X =
[[133 116 113 139 142 115 116 118 139]
 [146 116 107 121 129 122 108 135 146]
 [108 150 128 142 105 140 108 121 118]
 [115 137 134 126 146 142 132 138 144]
 [113 146 140 127 108 115 127 119 118]
 [108 125 125 104 125 137 134 135 128]
 [157 155 135 138 146 110 131 140 137]
 [113 142 140 130 105 142 151 118 116]
 [125 127 118 124 115 128 128 131 125]
 [119 155 139 126 133 111 115 116 119]
 [144 138 130 142 141 110 109 116 146]
 [158 148 140 142 128 114 126 136 130]
 [150 128 107 129 143 118 133 131 114]
 [115 125 114 104 107 135 151 126 123]
 [158 148 131 109 128 126 131 140 114]]
Counting starts at 0.
The entry just left of the centre entry is 130
The top-left entry?
A: 133
The entry directly below 136 -> 131
The entry in row 0 and column 2 -> 113
The bottom-left entry?
A: 158
The entry in row 0 and column 1: 116
The bottom-right entry is 114
The entry in row 2 and column 1?
A: 150
The entry in row 1 and column 0: 146
The entry in row 2 and column 0 is 108
The entry directly below the centre entry?
A: 115
The entry at row 1, column 1: 116
The entry in the top-right corner: 139
The entry directly above the centre entry: 146
The entry at row 2, column 2 is 128

[[123 118 117 126 130 129 130 114 125 124 113 123 117 111]
 [116 127 111 113 109 120 115 120 105 116 103 110 123 121]
 [118 125 113 120 121 122 122 119 110 115 109 110 121 120]
 [123 133 119 117 117 117 109 125 111 124 113 114 125 119]
 [125 111 126 130 135 126 135 110 129 125 127 128 118 111]
 [128 125 125 132 135 137 140 123 133 122 130 131 126 122]
 [134 139 128 128 127 152 137 134 144 129 134 143 136 129]
 [120 121 114 124 129 123 126 115 116 119 108 115 117 113]
 [117 119 119 127 115 118 127 119 114 115 115 117 118 127]
 [136 129 138 134 135 142 141 129 144 128 150 144 133 129]
 [130 147 117 120 118 151 127 137 132 123 119 131 137 130]
 [136 129 137 136 136 146 145 130 147 129 148 146 133 130]
 [126 141 113 122 123 144 128 133 126 119 114 124 131 127]]
Indices start at 0.
What is the entry in the top-right corner?
Answer: 111
The bottom-right entry is 127
The bottom entry of the column that holds the smallest entry: 114
What is the largest entry?
Answer: 152
The entry at row 1, column 0: 116
What is the entry at row 1, column 2?
Answer: 111
The bottom-left entry is 126
The entry in row 0 and column 1 -> 118
What is the entry in row 2 and column 0?
Answer: 118
What is the entry at row 2, column 1?
Answer: 125
The entry directly above the largest entry -> 137
What is the entry in row 0 and column 0?
Answer: 123
What is the entry directly above the smallest entry?
Answer: 113
What is the top entry of the column that holds the largest entry?
Answer: 129
What is the entry just right of the largest entry?
Answer: 137

Questions about the array below.
1) Read off the 3rd entry in reading order.
2) Read off the first entry in reading order.
3) Read off the entry just left of 116.
[[130, 130, 129, 143, 128], [111, 134, 132, 118, 117], [117, 133, 128, 129, 155], [127, 124, 143, 114, 121], [119, 116, 144, 141, 128], [125, 122, 117, 130, 125], [133, 138, 122, 141, 145], [123, 117, 129, 131, 111], [131, 146, 112, 122, 123], [123, 130, 114, 111, 133], [127, 107, 133, 146, 138], [108, 128, 137, 125, 134]]
1) 129
2) 130
3) 119

arr = [123 115 124 136 105 123 110 128 108 101 136 125 117]
What is the fourth entry?
Answer: 136
What is the entry just left of 115?
Answer: 123

[[111 137 116 140]
 [120 133 127 152]
 [109 138 115 134]
 [127 129 137 153]
 [116 135 123 150]]
The entry in the bottom-right corner is 150
The entry directly above 129: 138
Read off the entry directly below the smallest entry.
127
Read off the bottom-left entry.
116
The entry directly above 109 -> 120
The top-left entry -> 111
Read off the third entry on the main diagonal.
115
Read off the largest entry in the first row.
140

Read these off the grid that follows. Indices start at 0.
1) Which number is the entry in the top-left corner?
2) Which number is the entry at row 0, column 1?
3) Which number is the top-right entry?
4) Which number is the entry just left of 121?
5) Which number is the maximum?
6) Which number is the entry at row 2, column 0?
7) Which number is the entry just right of the largest entry?
8) Which number is the bottom-left entry?
[[104, 131, 135, 137, 138, 116],
 [142, 120, 130, 114, 111, 128],
 [102, 115, 128, 137, 129, 123],
 [112, 135, 137, 142, 144, 128],
 [108, 114, 128, 127, 120, 116],
 [149, 131, 135, 117, 120, 131],
 [108, 121, 131, 133, 129, 120],
 [115, 112, 127, 123, 115, 119],
 [134, 114, 128, 120, 113, 130],
 [125, 150, 143, 140, 151, 128]]
1) 104
2) 131
3) 116
4) 108
5) 151
6) 102
7) 128
8) 125

[[121 126 123 129 122 127 122 125]
 [115 116 112 112 111 126 121 117]
 [127 131 130 130 129 130 127 130]
 [127 129 129 131 130 124 129 129]
 [116 115 114 117 112 126 120 119]
 [119 119 122 119 115 126 124 116]
 [113 117 106 117 110 123 114 120]
 [122 124 127 128 119 130 123 121]
 [128 130 130 129 131 128 129 130]
 [128 119 130 118 124 130 133 121]
 [118 117 113 119 115 121 122 120]]
The entry just right of the smallest entry: 117
The entry in the top-right corner is 125
The entry in the bottom-left corner -> 118
Find the bottom-right entry.
A: 120
The 4th entry in reading order: 129
The entry directly below the smallest entry: 127
Find the third entry on the main diagonal.
A: 130
The second entry from the end, reading row by row is 122
The entry in the top-left corner: 121
The 3rd smallest entry: 111
The last entry of the largest entry's row: 121
The 5th entry in reading order is 122
Find the entry just left of the smallest entry.
A: 117
Find the entry directly above 106.
A: 122
Find the last entry in the row that holds the smallest entry.
A: 120
The first entry in the row that holds the smallest entry is 113
The second entry in reading order -> 126
The entry directly above the largest entry is 129
The smallest entry: 106
Find the 5th-last entry, reading row by row.
A: 119
Find the smallest entry in the last column.
A: 116
Find the largest entry.
A: 133
Find the 2nd smallest entry.
A: 110
Find the third entry in reading order.
A: 123
The 2nd entry on the diagonal from the top-right corner is 121
